A small network was shown many inputs. Here are its activations along a few directions, one row for each input.
In each table, some parts of the input vary, and every possible input appears once, in random order.
A made-up example of a description, with smaller parts first: one of 3 separate values, together with either a single point or one of 9 places around a ring or (one of 6 places along a line, together with one of 8 places around a ring).
Shared parts are said once, and a part with two or three values counts as separate values.

Rows:
row 1: [-3.316,  1.593, -0.667,  2.740,  2.234, -3.513, -1.748, -4.619,  2.489,
 -0.370,  2.674,  1.691, -5.501, -5.211,  3.894,  3.559]
row 2: [ 2.844, -2.706, -1.485, -1.602, -4.203,  1.808, -0.491,  5.503,  3.945,
  1.157,  0.268, -0.313,  0.032, -1.405, -1.941, -0.476]
row 3: [-4.887, -0.290,  1.859, -2.041,  1.702,  0.892,  2.259, -2.882, -1.477,
 -0.729, -0.590, -0.913,  3.408,  3.085, -0.347, -0.218]
row 4: [ 2.695, -2.088, -2.203,  2.969,  1.639,  0.993, -2.926,  3.410, -1.609,
  1.355, -2.713, -4.401,  0.501, -2.634, -2.384, -1.142]
row 5: [ 3.768,  0.359,  0.069, -2.664, -5.100,  0.815, -0.642,  4.469,  4.396,
  2.623,  3.471,  4.403, -1.292,  1.286, -0.090, -0.281]
row 6: [ 2.574,  1.256, -0.668, -1.253, -3.633,  0.596,  0.832,  3.067,  0.311,
  2.918,  1.572,  1.872, -0.164, -0.800,  1.364,  0.638]
row 7: [-1.409,  0.790,  0.246, -0.925, -0.300,  1.295,  1.138,  1.891, -1.848,
  2.334,  0.861, -1.198,  1.670, -1.838,  1.245,  0.108]
row 8: [ 2.148,  1.839,  0.075, -2.212, -3.238,  0.604,  0.037,  3.152,  1.013,
  3.539,  3.326,  4.233, -0.230,  0.606,  2.024,  0.996]
row 9: [-4.414, -0.386,  0.056,  1.136,  2.839, -3.361, -0.862, -7.050,  4.083,
 -3.649,  1.140,  2.360, -4.527, -2.165,  2.234,  4.062]
row 10: [-4.226,  2.171,  3.369, -3.273,  0.837,  0.133,  2.392, -4.152, -1.346,
  0.251,  2.598,  3.461,  2.158,  5.814,  1.685, -0.057]
row 11: [-3.408, -1.400,  0.905,  1.844,  5.447,  0.386, -0.217, -3.858, -3.467,
 -1.659, -3.102, -4.576,  2.881,  2.413, -2.680, -2.198]
row 12: [ 4.270, -3.697, -2.043,  2.495, -0.265,  1.237, -3.751,  4.727,  1.684,
  0.377, -2.702, -4.131, -0.607, -1.868, -4.284, -2.335]
row 13: [ 4.991, -1.669, -1.821,  0.063, -3.733,  0.382, -1.186,  4.648,  2.670,
 -0.507, -1.250, -0.127, -0.954, -0.668, -2.079, -1.375]
row 14: [-6.890,  0.447,  0.827,  1.466,  4.205, -3.852, -0.434, -9.348,  2.671,
 -3.322,  1.243,  1.968, -3.744, -0.267,  2.065,  3.111]
row 15: [ 1.427,  1.273, -0.256,  2.536,  1.754,  0.043, -0.243,  0.981, -4.177,
  0.092, -1.377, -2.468,  0.459, -1.271, -0.325, -1.691]
row 16: [ 1.263, -0.928, -1.556, -1.082, -2.274,  1.526,  0.085,  4.292,  0.663,
  2.326,  0.141, -0.515,  1.046, -2.147, -0.033,  0.779]
row 17: [-1.004, -2.277,  0.159,  1.446,  4.110,  0.981, -0.699, -1.474, -2.375,
 -1.897, -3.306, -4.379,  2.286,  0.658, -2.668, -1.409]
row 18: [ 0.841, -1.658, -2.282,  2.289, -1.418, -3.177, -3.615, -0.957,  8.706,
 -1.292,  1.933,  2.682, -7.536, -4.835,  0.793,  3.196]
row 19: [-2.391, -1.356,  0.956, -2.534,  0.215,  1.491,  2.048, -0.464, -0.211,
 -1.112, -0.574, -0.624,  2.822,  1.183, -0.333,  0.613]
row 20: [ 5.717, -1.992, -1.832,  1.912, -2.110,  0.510, -2.245,  4.765,  1.703,
 -0.773, -2.175, -1.489, -1.298, -0.799, -3.513, -2.235]
row 21: [-1.253,  0.894,  1.927, -2.725, -1.073,  0.660,  2.720, -1.797, -0.708,
 -0.544,  0.740,  1.653,  1.587,  2.667,  1.087,  0.460]
row 22: [-0.166,  2.789,  1.063, -1.165, -1.636,  0.372,  1.985,  0.629, -2.276,
  2.777,  2.352,  1.058,  0.473, -0.443,  2.668, -0.025]
row 23: [ 4.189, -0.390, -0.570, -1.734, -5.564,  0.908,  0.211,  4.292,  3.658,
  1.885,  1.657,  2.106, -1.191, -0.103, -0.610, -0.665]
row 24: [-2.123,  0.257,  1.273,  1.332,  3.727, -0.321,  1.070, -3.835, -3.686,
 -2.800, -2.743, -2.069,  2.212,  3.614, -1.919, -2.043]
row 25: [ 4.141, -0.333, -1.960,  2.427, -0.189,  0.237, -1.511,  3.474, -1.636,
  0.219, -2.209, -1.740, -0.215, -1.557, -1.609, -1.002]
row 26: [-0.310, -0.324,  0.541, -0.893,  0.703,  0.055,  1.507, -1.409, -1.539,
 -2.804, -1.979, -0.473,  1.857,  1.952, -0.507, -0.314]
row 27: [ 0.374, -0.621,  0.486,  0.911,  2.312,  0.260,  0.642, -1.425, -2.501,
 -3.097, -2.869, -1.786,  1.587,  1.801, -1.909, -1.244]
row 28: [-1.700,  1.549,  2.617, -3.690, -0.660,  0.747,  1.966, -1.800, -0.046,
  0.114,  2.455,  3.960,  1.477,  4.010,  1.738,  0.713]
row 29: [ 0.028, -0.487, -0.554,  3.041,  3.545,  0.794, -1.591,  0.902, -4.077,
  1.208, -1.854, -5.088,  1.196, -2.361, -1.108, -1.840]
row 30: [-0.601,  3.226,  1.819, -2.158, -1.258,  0.444,  1.291,  0.678, -1.591,
  3.299,  4.126,  3.402,  0.459,  0.944,  3.357,  0.318]
row 31: [ 0.723,  1.729, -0.196,  0.731,  0.165, -0.161,  0.608,  0.979, -3.195,
  0.518, -0.504, -1.108,  0.714, -1.110,  1.080, -0.795]
row 32: [-2.839,  0.632,  1.402, -0.427,  2.172, -0.524,  1.816, -3.827, -2.794,
 -2.448, -1.950, -0.783,  2.466,  3.821, -0.511, -1.130]
row 33: [-3.816,  1.696,  2.763, -2.283,  0.443,  0.056,  3.025, -4.194, -2.036,
 -0.310,  0.783,  1.236,  2.231,  4.567,  1.079, -0.319]
row 34: [-0.662,  0.027, -2.366,  2.736,  0.400, -3.373, -2.930, -2.185,  5.245,
 -0.254,  1.845,  2.468, -6.341, -5.526,  2.739,  4.362]
row 35: [ 3.421,  0.076, -1.954,  0.588, -1.799,  0.061, -0.538,  3.415, -0.642,
  0.575, -1.288, -0.374,  0.078, -1.412, -0.200, -0.120]
The inputs of row 12 and row 17 match in every part but one. If row 20 is changed in the same way as row 12 into row 17, which row does it become? -> row 27
What do these inputs look like to the network? -> one of 5 places along a line, together with either a single point or one of 6 places along a line
List by row number the other rows that have the place on the line of 5 in common with row 7. -> row 1, row 15, row 22, row 29, row 30, row 31
Change only the place on the line of 6 in row 8. List by row number the other rows that result. -> row 4, row 6, row 16, row 25, row 35
Start at row 10 and move only the place on the line of 6, one step at a time. The first step leads to row 33. Which rows follow, in order? -> row 3, row 32, row 24, row 11
Change only the place on the line of 5 in row 1. List by row number the other rows that result. -> row 9, row 14, row 18, row 34
